Each row below holds a small network's activations on one input, seen along a few directions.
Each table varies a few parts of the input and shows all the possible inputs, shuffled.
A made-up example of a description, with smaller parts first: one of 2 separate values, together with either a single point or one of 9 places around a ring or (one of 4 places along a line, together with one of 8 places around a ring).
Shared parts are said once, and a part with two or three values counts as separate values.
In the rows, zero is written as 128.

Other details of the inputs vary at random and push rows far along two fixed directions, the same in every table; ignore that.

A family of inputs:
r1: [123 110 140 130 121 129 128 111 155 132 154 138 122 151 121]
r2: [142 138 127 153 134 128  89 158  80 138  82 114 138  84 112]
r3: [ 85 104 157 105  93 128 170 128 157 136 195 159 141 184 118]
r4: [105 135  60 157 186 104  77 146  93 197 132 247 118 117 174]
r5: [116 116 156 114  85 114 189 110 154  98 173  81 149 139 117]
r6: [ 92 114 132 109 160 101 170 103 152 154 214 189 129 185 136]
r7: [161 126 134 136 137 156  95 138 131 116  77 106 122 102 127]
r8: [159 143 113 127 177 135  98 145 108 137  84 131 127 110 140]
r9: [144 131 136 120 100 157 117 136 135 110  89 104 118 111 128]
r10: [132 133 116 135 141 135 112 142 111 121 118 135 113  82 127]
r11: [161 157 119 127 119 142 110 137 108 115  58  79 128 119 128]
r12: [135 133 129 139 113 137 111 130 115 100 107  94 117  94 115]
r13: [143 148 100 161 143 122  80 136  87 141  98 135 112  79 126]
r14: [137 136 123 135  99 137 104 124 128 133 100 117 118 125 127]
r15: [138 146 118 114 142 138 129 142 119 132  99 126 123 122 139]
r16: [136  88 173 125  68 141 152 103 181  95 139  73 141 150 118]
r17: [146 120 144 137 121 148 107 122 143 105  96  97 124 126 118]
r18: [151 161  96 135 146 126  95 134  91 154  75 127 127 117 137]
r19: [148 146 127 119 137 129 131 142 111 109 104  95 126  92 121]
r20: [ 85  94 137 122 158 115 150 130 143 164 210 216 139 181 123]
r21: [142 143 112 140 121 144  89 137 113 125  74 124 115 112 133]
r22: [115 116 144 105  86 125 175 112 159 119 151  99 147 163 132]
r23: [126 136 149 113 109 124 163 120 134  89 142  76 131 127 109]
r24: [138 122 160 110 118 134 156 113 155  97 129  83 134 158 118]
r25: [ 72 103 116 138 134  99 165 121 145 149 226 194 122 141 141]
r26: [107 130  76 145 224  91 106 131 100 197 157 241 136 139 169]
r27: [118 126 163 104  86 117 188 103 149  93 174  75 137 143 101]
Description of these inputs: one of 3 separate values, together with either a single point or (one of 2 separate values, together with one of 4 places along a line).
Changing only the choice among 3 separate values turns r1 into r13. The same change can be made to r16. Which row results? -> r25
Change only the choice among 3 separate values in r10. List by row number the other rows that result. -> r7, r9

A family of inputs:
r28: [ 87 102 121 126 121 142 124 123 167 150 175 206 104 169 146]
r29: [138 130 134 149  69 142 109 129 117  95  99  73 116  80 111]
r30: [162 155 101 126 126 142  94 134 109 154  42 116 141 147 150]
r31: [178 184 106 121 204 126 108 132  83 104  59  83 109  86 125]
r32: [103  63 192 104 108 135 183  96 215 113 212 139 143 212 117]
r33: [ 91 119  86 169 197  96  96 139  97 176 189 233 115  93 136]
r34: [144 166 110 146  81 124 106 139  84 121  70  77 124  81 125]
r35: [113 115 108 130 201 108 122 124 128 194 159 225 144 186 163]
r36: [123 146  84 157 207  79 105 145  61 183 138 187 150 104 141]
r37: [133 114 181  91   5 167 174 104 197  83 109  35 130 183 115]
r38: [142 158 134  96 113 150 165 137 134  63 104  54 106  71 129]
r39: [114  87 134 134 144 137 113 119 172 147 163 192 115 159 137]
r40: [170 124 141 165 140 117  85 133  91 119  84  77 155  72 105]
r41: [145 139 140 119 134 162 104 164 108 104  83 108 113  93 104]
r42: [ 75 118 150  90  70  93 232 102 159 116 233 114 155 185 116]
Describe the family of inputs behind these rows. -> either one of 3 separate values or (one of 2 separate values, together with one of 6 places around a ring)
Change only the choice among 2 separate values in r37. List by row number the other rows that result. -> r34
